Each row below holds a small network's activations on one input, seen along a few directions.
In each table, some parts of the input vary, and every possible input appears once, in random order.
Descriptions start from the smaller parts, as in this example, which fits no table here: one of 8 places around a ring, together with either a single point or one of 11 places along a line or (one of 3 separate values, together with one of 6 places along a line).
Shared parts are said once, and a part with two or three values counts as separate values.
In the rows, 128 means zero.

Other details of the inputs vary at random and push rows far along two fixed directions, the same in every table; ignore that.

A family of inputs:
x1: [125 137 131 134 133 136 121 117 122 125 143 117 115 116 147 133]
x2: [145 130 125 135 125 130 117 133 136 125 125 125 132 127 134 128]
x3: [124 116 130 119 149 128 143 134 122 134 127 121 143 133  91 127]
x4: [127 137 131 134 121 122 123 124 140 111 113 133 127 131 137 128]
x5: [135 121 129 141 129 136 119 133 126 137 123 114 124 127 143 132]
x6: [134 141 127 131 126 119 129 111 121 114 135 129 129 107 145 118]
x7: [121 123 124 107 137 119 161 124 120 122 117 134 141 122  97 129]
x8: [127 129 128 132 115 138 128 126 140 127 132 121 122 137 143 135]
x9: [146 127 133 131 121 136 120 131 133 137 126 128 123 129 138 125]
x10: [135 122 128 135 118 144 115 126 137 136 131 121 128 133 138 130]
x11: [114 117 121 112 147 135 148 127 118 135 128 125 122 134  96 137]
x12: [142 131 128 135 126 126 115 121 136 124 118 136 137 129 136 128]
x13: [117 104 134 117 145 135 137 131 113 140 126 119 132 130  94 140]
x14: [123 130 128 134 121 136 124 133 134 123 118 117 112 126 140 136]
x15: [113 122 138 108 137 134 151 132 127 132 124 127 123 133  92 128]
x16: [122 135 133 134 125 140 120 112 130 126 151 118 121 124 145 127]
x17: [128 126 122 134 118 137 123 123 137 129 134 124 118 140 141 128]
x18: [138 134 134 128 118 131 134 131 136 127 127 128 117 133 143 129]
x19: [132 143 130 134 132 126 122 119 129 115 146 122 124 119 141 124]
x20: [ 43  75 117 110 159 102 101 246 160 157 176 237 166  81 187 124]
x21: [126 107 130 114 138 118 145 125 111 129 117 131 146 122  92 125]
x22: [138 136 125 140 123 116 119 121 137 126 121 137 131 131 133 128]
x23: [141 135 121 140 123 120 120 133 137 128 129 126 126 129 131 128]
x24: [118 124 124 112 147 121 147 117 124 124 123 141 137 139  93 129]
x25: [122 120 129 108 142 131 152 127 122 137 131 133 123 138  94 126]
x26: [134 137 128 132 123 120 129 121 139 114 119 136 131 134 141 132]
x27: [147 127 122 132 119 123 124 125 128 124 115 132 137 115 138 122]
x28: [133 140 139 130 128 133 126 117 126 127 146 125 115 120 145 122]
x29: [132 119 131 141 122 140 118 128 134 138 131 115 130 136 141 126]
x30: [130 136 128 135 121 126 124 136 140 113 121 122 122 129 135 128]
x31: [138 124 125 135 126 140 116 130 129 135 123 120 122 124 140 136]
x32: [143 124 125 137 122 119 127 127 125 126 114 126 138 118 141 118]
x33: [107 138 135 102 145 119 135 116 110 124 130 131 142 133  96 126]
x34: [103 131 132 102 146 133 135 126 103 135 135 115 127 128 100 135]
x35: [140 132 116 131 119 116 132 123 128 117 118 135 126 122 141 119]
x36: [128 145 138 120 120 128 117 127 118 130 136 121 117 131 144 121]
x37: [138 137 120 142 122 127 123 134 131 123 129 129 125 131 133 128]
x38: [120 128 131 134 114 140 122 129 142 124 127 118 118 135 138 130]
x39: [139 127 131 141 129 122 118 123 133 126 118 130 139 132 139 124]
x40: [128 129 123 142 115 141 121 127 132 133 134 125 122 137 137 130]
x41: [128 146 126 121 118 114 120 122 113 117 124 124 131 117 144 117]
x42: [122 123 130 116 138 135 150 130 117 141 131 134 127 135  91 128]
x43: [137 137 125 132 122 124 130 134 139 116 126 124 126 132 139 132]
x44: [134 129 122 140 123 130 119 130 131 138 126 121 116 126 137 137]
x45: [142 132 130 136 118 127 124 130 135 139 129 129 117 131 135 126]
x46: [129 144 134 134 133 122 121 107 129 114 138 133 130 121 143 125]
x47: [130 131 125 132 123 134 130 131 132 126 124 119 116 129 145 140]
x48: [114 116 126 118 136 136 141 124 128 146 136 124 132 137  88 133]
x49: [139 122 135 139 124 119 114 122 130 121 118 133 136 133 137 129]
x50: [114 123 127 109 135 121 155 127 122 119 112 131 137 120  92 124]
x51: [125 107 142 113 140 131 142 131 117 142 129 128 132 135  92 129]
x52: [132 113 135 139 117 137 113 127 131 134 132 118 127 137 138 131]
x53: [117 140 133 124 117 135 111 122 122 129 141 114 123 135 144 126]
x54: [142 124 137 137 124 132 123 133 130 139 126 122 125 132 141 121]
x55: [109 137 131 103 145 123 136 128 110 125 137 120 136 131  94 126]
x56: [143 133 118 136 116 113 127 125 129 127 118 133 130 117 135 122]
x57: [136 138 123 142 122 123 122 122 130 121 121 140 131 133 135 128]
x58: [114 120 122 119 143 139 145 130 113 140 128 126 126 131  92 139]
x59: [140 135 117 138 116 120 130 126 123 121 118 136 130 120 137 122]
x60: [138 134 118 135 125 123 125 131 135 118 129 128 121 134 137 126]
Each input here is: one of 6 places along a line, together with either one of 2 separate values or one of 8 places along a line.
- The inputs of x54 and x39 match in every part but the place on the line of 6. If x15 is changed in the same way as x54 into x39, which row does it become? => x4
- List by row number the other rows that have the place on the line of 6 in common with x5. => x1, x11, x13, x14, x31, x34, x44, x47, x58
- Change only the place on the line of 6 in x52. List by row number the other rows that result. => x13, x20, x21, x49, x51

A family of inputs:
x61: [129 133 128 127 130 127 130 123 130 124 130 129 129 130 124 128]
x62: [ 62 101 120 104 151 118 124 187 140 148 158 190 150 103 143 127]
x63: [130 132 129 125 129 123 131 125 123 124 124 127 129 124 125 125]
x64: [126 129 128 126 125 134 130 124 126 131 132 124 124 130 126 128]
x65: [130 133 127 124 128 124 133 126 126 123 124 128 128 125 125 126]
x66: [131 123 129 129 126 130 125 131 129 132 123 125 130 136 122 130]
x67: [127 125 127 129 127 135 135 129 132 129 127 124 121 131 125 133]
x68: [132 132 129 124 129 122 132 127 124 123 125 127 129 126 125 124]
x69: [127 130 130 125 128 133 131 127 128 130 132 123 123 129 126 129]
x70: [132 129 120 132 131 128 129 130 124 131 128 123 125 126 122 131]
x71: [128 129 132 126 129 132 129 126 125 131 132 123 123 128 126 128]
x72: [136 125 127 128 125 124 131 130 128 129 118 130 131 131 122 126]
x73: [129 129 132 125 129 132 130 127 126 130 133 122 123 130 126 127]
x74: [130 132 130 128 131 126 129 122 127 125 130 129 129 129 124 127]
x75: [129 128 125 131 129 129 134 125 135 124 125 130 127 132 123 131]
x76: [128 131 126 125 125 124 132 123 124 124 124 128 130 126 125 125]
x77: [130 132 126 124 128 124 131 123 122 125 123 129 129 125 126 126]
x78: [125 130 131 126 130 129 125 126 125 127 129 122 127 130 125 129]
x79: [135 125 128 131 127 127 128 127 132 131 124 131 132 135 121 127]
x80: [124 130 129 125 129 130 125 124 124 128 128 124 128 131 126 130]
x81: [125 132 130 125 129 130 127 127 128 126 128 122 127 131 125 130]
x82: [134 123 128 129 129 125 130 125 123 127 122 126 134 122 125 126]
x83: [131 132 130 127 131 126 130 123 128 125 131 128 130 130 124 126]
x84: [127 129 129 126 128 133 129 124 123 132 132 124 123 129 127 129]
x85: [131 121 131 130 130 134 128 125 125 134 130 121 128 126 126 129]
x86: [149 147 121 168  91 121  82 138 154 116 133 140 114 119 223 121]
x87: [130 127 124 128 126 126 137 128 130 122 119 128 127 127 124 130]
x88: [134 122 130 129 125 133 129 131 129 137 126 125 125 135 122 129]
x89: [129 132 128 127 130 127 129 120 126 127 130 130 130 130 125 128]
x90: [125 126 127 129 127 132 131 129 132 125 123 123 125 133 124 134]
x91: [133 123 129 132 132 128 127 121 127 128 128 127 135 126 124 128]
x92: [129 122 131 130 131 131 124 125 125 129 126 121 133 128 125 130]
x93: [126 130 131 125 130 128 126 127 126 126 129 122 128 132 125 128]
- What is each input in this table made of? => either a single point or (one of 4 places along a line, together with either one of 3 separate values or one of 5 places around a ring)
- Change only the choice among 3 separate values in x85. List by row number the other rows that result. => x67, x88
- A walk changes only the place on the line of 4. It starts at x73 and steps to x93. List the rest of the walk in order. => x83, x68
- A walk changes only the place on the line of 4. It starts at x85 and steps to x92. List the rest of the walk in order. => x91, x82

A family of inputs:
x94: [137 128 124 129 130 118 128 123 122 126 118 134 138 125 121 125]
x95: [129 127 129 127 130 131 130 123 123 131 134 123 129 127 125 125]
x96: [132 136 128 123 126 119 138 126 130 120 121 135 128 130 122 123]
x97: [125 130 128 128 129 132 131 128 132 128 131 126 121 136 121 132]
x98: [133 121 129 131 131 131 129 124 126 135 128 127 130 130 124 128]
x99: [130 121 132 129 130 133 123 127 125 134 126 124 131 134 123 129]
x100: [123 130 129 126 126 134 130 128 132 128 129 125 124 138 123 130]
x101: [125 127 133 125 128 131 124 125 123 132 133 120 129 130 124 127]
x102: [134 122 129 130 132 132 127 125 127 135 129 126 130 129 122 130]
x103: [123 133 131 126 132 133 130 124 124 128 133 122 122 127 126 131]
x104: [132 123 125 129 128 133 133 131 131 131 125 123 125 129 122 132]
x105: [129 124 127 131 129 133 132 132 130 131 124 123 125 130 122 132]
x106: [130 122 126 129 124 132 135 129 129 130 123 126 125 128 122 130]
x107: [136 128 127 125 126 119 137 131 128 122 115 132 131 126 122 124]
x108: [130 129 130 127 131 132 127 124 125 132 136 122 129 126 124 127]
x109: [134 129 120 128 126 119 134 129 126 123 114 132 133 125 120 127]
x110: [125 135 128 124 132 120 132 118 126 114 124 130 134 123 125 127]
x111: [125 130 128 126 127 132 131 129 131 128 130 125 123 138 123 132]
x112: [135 133 131 123 129 118 132 124 121 123 125 130 134 123 124 119]
x113: [123 130 130 125 125 133 130 127 133 130 129 125 123 137 122 131]
x114: [128 135 131 116 133 119 140 121 119 120 123 129 130 124 117 124]
x115: [121 131 132 123 130 134 127 124 123 128 131 121 124 130 127 130]
x116: [164 143 125 180  86 125  68 140 155 120 128 130 107 121 236 124]
x117: [128 131 126 127 129 133 133 126 134 129 132 127 123 133 122 131]
x118: [123 131 131 124 132 131 128 125 123 127 133 121 121 128 125 131]
x119: [127 138 123 123 130 118 132 121 119 120 123 131 131 122 125 126]
x120: [134 127 124 130 128 121 135 123 131 117 114 128 135 127 120 128]
x121: [126 132 128 129 129 133 133 127 133 129 131 126 122 134 122 131]
x122: [ 29  82 119  95 165 113 113 232 150 165 181 231 164  83 169 122]
x123: [124 131 129 124 128 132 133 121 123 127 131 125 123 125 126 129]
x124: [129 121 133 128 128 132 123 126 126 136 127 124 131 133 123 129]
x125: [128 127 131 127 132 131 125 126 123 131 135 120 127 128 123 128]
x126: [127 128 131 126 130 131 125 127 122 131 134 120 129 131 124 128]
x127: [130 122 125 129 127 132 135 129 130 131 124 124 125 130 123 130]
x128: [127 130 126 127 127 132 136 125 132 128 131 128 123 134 123 129]
x129: [124 131 128 124 131 131 133 121 123 128 133 123 123 127 127 129]
x130: [132 123 131 132 132 132 126 126 126 135 128 125 129 130 122 130]
x131: [127 122 128 128 126 134 129 132 129 131 122 122 127 133 122 131]
x132: [139 127 131 126 130 118 131 125 124 126 119 134 136 126 122 122]
x133: [133 121 130 130 128 131 129 124 125 134 127 128 130 128 123 128]
x134: [129 127 130 127 128 131 130 123 122 131 133 125 128 125 124 125]
x135: [129 122 127 130 128 132 130 133 130 130 124 122 124 131 121 132]
x136: [131 121 131 130 130 131 125 128 125 134 128 124 130 134 123 131]
x137: [128 129 131 129 132 132 127 125 123 132 134 121 128 127 124 127]
x138: [125 132 129 124 132 133 130 123 125 128 134 122 123 126 126 131]
x139: [130 137 121 126 127 119 135 124 128 120 121 135 130 130 121 126]
x140: [128 122 127 128 127 132 131 133 129 131 124 121 126 134 122 133]
x141: [160 156 119 177  83 115  79 134 163 101 122 140 112 120 236 121]
x142: [122 131 131 123 130 132 128 125 122 128 133 120 123 131 127 132]
x143: [132 134 124 126 130 117 129 122 119 123 125 130 136 122 122 122]
x144: [127 122 129 127 124 133 129 131 130 132 122 121 126 133 122 131]
x145: [134 125 128 131 132 120 129 120 128 121 120 133 141 126 122 126]
x146: [130 131 128 127 132 119 129 119 125 118 126 129 139 123 123 123]
x147: [127 130 127 127 125 132 136 125 132 128 129 130 123 132 122 129]
x148: [120 131 132 122 128 132 127 124 124 129 131 120 124 130 126 130]
- What is each input in this table made of? => one of 5 places around a ring, together with either one of 3 separate values or one of 8 places along a line
- The inputs of x147 and x106 match in every part but the place on the ring of 5. If x128 is changed in the same way as x147 into x106, which row does it become? => x127
- The inputs of x133 and x123 match in every part but the place on the ring of 5. If x102 is changed in the same way as x133 into x123, which row does it become? => x138
- List by row number the other rows that have the place on the ring of 5 in common with x146. => x95, x101, x108, x112, x122, x125, x126, x134, x137, x143
- Change only the choice among 3 separate values in x132. List by row number the other rows that result. => x94, x145
- A walk changes only the place on the ring of 5. It starts at x97 and steps to x135. List the rest of the walk in order. => x116, x125, x118

A family of inputs:
x149: [ 96 114 139  84 175 127 170 108 103 138 145 138 155 129  40 126]
x150: [135 126 126 134 123 141 120 123 128 140 132 115 122 135 138 132]
x151: [135 148 123 135 124 123 129 116 134 117 135 131 123 131 133 125]
x152: [125 136 136 133 126 132 109 123 133 124 125 120 123 146 134 137]
x153: [131 125 127 139 116 142 117 121 127 140 132 118 120 130 133 131]
x154: [145 122 122 142 125 120 121 126 128 121 110 123 139 122 132 129]
x155: [141 133 126 137 119 125 134 117 142 119 121 137 126 136 133 127]
x156: [ 82 107 140  82 162 138 166 127 113 138 136 120 150 147  37 133]
x157: [140 133 127 128 113 122 134 129 130 122 111 130 120 132 135 123]
x158: [151 126 126 143 126 120 120 120 136 125 121 134 139 133 128 122]
x159: [151 127 129 134 118 117 121 133 123 130 111 126 134 129 131 121]
x160: [135 124 129 139 125 141 123 127 124 134 134 117 117 137 137 131]
x161: [ 52  90 108 113 146 106 118 219 162 142 152 226 154  82 189 128]
x162: [129 143 118 133 124 123 129 121 126 112 123 120 122 120 137 131]
x163: [135 130 134 137 125 141 127 130 133 135 128 114 114 128 135 131]
x164: [136 140 136 123 122 121 121 119 113 124 128 121 126 121 141 118]
x165: [134 148 124 125 118 121 129 127 122 120 125 124 117 127 135 122]
x166: [136 124 130 137 123 134 125 128 131 134 135 113 113 133 136 133]
x167: [139 127 132 132 121 142 124 130 133 131 132 115 114 129 135 134]
x168: [131 135 130 131 129 124 121 113 117 116 127 118 130 114 142 126]
- What is each input in this table made of? => either one of 2 separate values or one of 6 places along a line or (one of 3 separate values, together with one of 4 places along a line)
- Change only the place on the line of 4 in x157. List by row number the other rows that result. => x159, x164, x165
- List by row number the other inputs of the same sort as x160. => x150, x153, x163, x166, x167
